Each row below holds a small network's activations on one input, seen along a few directions.
In each table, some parts of the input vary, and every possible input appears once, in random order.
A made-up example of a description, with smaller parts first: one of 5 places around a ring, together with either a single point or one of 11 places along a line or (one of 3 separate values, together with one of 4 places along a line).
Shared parts are said once, and a part with two or three values counts as separate values.

A family of inputs:
R1: [ 12  14 -23  15  17  20 -52 -10 -16  -3 -47  26  17  32  44]
R2: [-19  -4  22   0  13  -3  56 -15  46 -15  31 -13  22   1  27]
R3: [ -3  20  16  12  29   3 -67  -8 -17  10 -15   5  14  -7  49]
R4: [-14 -12   2   6 -28 -20 -16  17 -59  30  30 -12 -50 -30 -79]
R5: [ 17 -17 -45  28  17  23  -3 -35  11 -16 -47  18  -5  50  20]
R6: [  2  19  -3 -32 -16  33 -12  17   4  -2 -28  27  51  34  55]
R7: [ 20 -15   7  -7 -36 -28   6  17 -33  14   9   3 -42 -58 -91]
R8: [ -4  -4   1  41  48 -17  15 -43  24 -12  20  -8  -8   0  16]
R9: [-16  -5 -13 -37 -52 -23  -3  33 -33   0  40  -9 -32 -13 -88]
R10: [  0  -3 -27 -19 -39 -17 -23  48 -56  25  -6 -17 -58 -32 -88]
R11: [-15  22  39 -33  -3  19 -27  18   5   6  -1   4  48  -4  58]
R12: [-20  13  51 -15  12  -4  10   5  20  -6  28 -12  33 -15  45]
R13: [ -2 -12 -14   1  -3  12  68 -23  53 -19   3  -4  19  34  21]
R14: [ -9  13  30  31  47 -21 -31 -18   1   0  17  -7   0 -11  33]
R15: [ 10 -10 -35  47  37  -5  27 -47  30 -14 -10   0 -10  38   6]
R16: [ 33  -4  17 -18 -25  -5  14  52 -13  17   5 -21 -25 -70 -60]
R17: [  7 -16 -25 -19 -19  35  37  -8  32 -17 -30  19  26  52  33]
What is each input in this table made of?
> either one of 5 separate values or (one of 2 separate values, together with one of 6 places around a ring)
Change only the choice among 2 separate values in R5. List by row number the other rows that result.
> R17

A family of inputs:
R18: [ 19  -2  -7 -24 -38   5 -27  40 -39  15 -21   5 -24 -32 -52]
R19: [ -4  27  47  -2  34  19 -34  -3  20  -1 -14   7  51  -7  92]
R20: [ -3   1  21  14  11 -21 -13   6 -16  13  20 -18 -26 -42 -28]
R21: [ 18 -18 -10  22  20   5  70 -25  56 -19  -4  -7   4  13  11]
R22: [ -9   4  16 -45 -49  -5  -7  46 -31  14  21  -5  -6 -32 -46]
R23: [-20  -8 -13   4   0 -16  23 -21   7 -10  30  -2  -3  25 -11]
R24: [  3 -10   3  26  23 -17  27 -28  22 -10  18  -9 -11  -7  -8]
R25: [-24   5   4  -7 -12 -20 -17  13 -31  13  32 -10 -17  -8 -32]
R26: [  3  -1 -19  14  -3 -10 -36   6 -38  14 -10  -1 -35  -9 -39]
R27: [-26  27  30 -23  11  21 -39   3   5  -3  -2  12  57  25  87]
R28: [ 23 -22 -48  22   5  16  44 -26  30 -16 -33  11  -6  45   0]
R29: [  4  22   6  -2  20  30 -58  -4  -4   1 -42  22  41  25  80]
R30: [  8 -13 -36  26   9  -6   3 -28  -2  -8 -12   9 -21  25 -18]
R31: [ 13   1  33 -24 -26  -7  -2  41 -18  15   8 -13 -16 -65 -42]
R32: [ -6 -16 -26  -1  -4   5  64 -20  40 -18   8  -1  12  45   7]
Changing only one part turns R21 into R28. The same change can be made to R31. Which row results?
> R18
What is each input in this table made of?
> one of 3 separate values, together with either a single point or one of 4 places along a line
Change only the choice among 3 separate values in R20. List by row number the other rows that result.
> R25, R26
Change only the choice among 3 separate values in R29. List by row number the other rows that result.
> R19, R27

A family of inputs:
R33: [ -2  11  27 -12  -1  -4 -12  12  -2   3   8  -1   9 -24  10]
R34: [-12   6  10  -1   5   0 -11   3  -5   4   4  -5   6   1  14]
R35: [ -6   9   0   2   5   2 -19   4  -9   5  -3   0   5   6  11]
R36: [  9   3   1   5   6   5 -26   0  -8   1 -15   6   2  -3  11]
R37: [ 14 -10 -27  13  11   9  22 -30  29 -19 -26  11   9  32  20]
R38: [  9   5   5  -5  -3   5 -32   9 -17   4 -13   7   2 -10   5]
R39: [ 14 -13 -14   9 -27 -16  17  12 -32   7  -5  -6 -47 -26 -82]
R40: [ -1 -19 -15  -5 -25 -25  20  13 -22   8  25 -17 -44 -27 -80]
R41: [ -6  -4  -3  10  12   2  12 -21  17 -11   3   3  10  17  21]
R42: [  7 -13  -2  -8 -17 -27  27  17 -12   3  32 -22 -47 -39 -75]
R43: [  0   9   9 -20 -17   3 -32  16 -21   6   0   9   7 -11  -5]
R44: [  1  -2   8  10  16   2  22 -17  27  -8   6   0  17   4  23]
R45: [ -2  11  28 -24 -14  -1 -15  21  -6   4   8   2   9 -30   1]
R46: [  1  -5 -27  11  11   8  30 -21  28 -15  -9   8  11  44  21]
R47: [ -4 -11 -15  10  10   8  38 -22  31 -15   1   2  12  39  25]
R48: [ -8   7  17 -11  -4  -2 -21   7 -13   3   6   1   6 -11   7]
R49: [  4 -10  -3  10  14   8  47 -19  41 -12   5  -2  21  25  26]
R50: [  5   6   4 -16 -16  12 -29  23 -23   9 -14   6   3 -14  -2]
R51: [ -2   9  23  -2   8  -4  -5   2   5   1   7  -2  11 -17  16]
R52: [ -8   1   6   6  10  -1  -4 -12   5  -4   4   1   8   5  18]
R53: [ -5  11   4  -8  -4   3 -25  13 -17   8  -2   1   6  -1   5]
R54: [-5  4 15  6 13  1 10 -1 16  1  6 -7 13 -3 21]
R55: [  9 -15 -19  -2 -25 -27  15   8 -29  14  20  -7 -50 -21 -78]
R56: [-6  6 -7  9 11  4 -8 -5  2  1 -4  2  6 16 15]
R57: [  5   1  -9  11  11  10 -11  -5   2   0 -18   2   1  10  16]
R58: [  6  -4 -18  13  13  12   5 -15  15  -6 -22   5   3  22  19]
R59: [ -4   1 -16  12  13   6   8 -13  14  -6  -6   5   8  28  19]
R60: [-12   7  15 -23 -17   3 -20  21 -16   9   4  -1   7 -13  -1]
Changing only one part turns R43 into R45. The same change can be made to R35. Which row results?
> R51
What is each input in this table made of?
> one of 4 places along a line, together with either a single point or one of 6 places along a line
List by row number the other rows that have the place on the line of 4 in common with R57.
> R36, R37, R38, R39, R50, R58
Start at R60 and move only the place on the line of 6, one step at a time. The first step leads to R48. Which rows follow, in order?
> R34, R52, R41, R47

A family of inputs:
R61: [ 16 -19 -16   1 -22 -14  26  13 -11   4   7 -11 -41 -26 -73]
R62: [  9 -16 -30  16 -15 -19   2   4 -30  10   2  -7 -53 -14 -77]
R63: [ -4   8  -2 -20 -24   2 -45  26 -42  15  -8   5 -10 -10 -20]
R64: [ -9  -5  -2  13  25   3  47 -33  50 -21  11  -2  26  35  45]
R65: [  1   7  11 -33 -31   7 -19  36 -23  12  -4   2   2 -22 -17]
R66: [  4  -7 -36  23  21  12  18 -38  27 -18 -21  15  14  58  36]
R67: [-11  18  37   3  27   2 -18  -5  13   1  10  -4  29 -10  54]
R68: [  0  14   3  12  23  11 -49 -11 -10   2 -24  12  15  11  45]
R69: [ -2 -15   4   5 -12 -30  30   5  -8   5  36 -20 -39 -37 -69]
R70: [-16  12  34 -29 -21  -8 -15  31 -20  12  28  -8   5 -33 -12]
R71: [  5  13  17  -1  16  15 -22   0   8  -1 -21   8  25   0  49]
R72: [  8 -10 -21  10  13  19  43 -27  44 -19 -17  10  24  46  40]
What is each input in this table made of?
> one of 3 separate values, together with one of 4 places along a line
Changing only the choice among 3 separate values turns R66 into R72. The same change can be made to R68. Which row results?
> R71
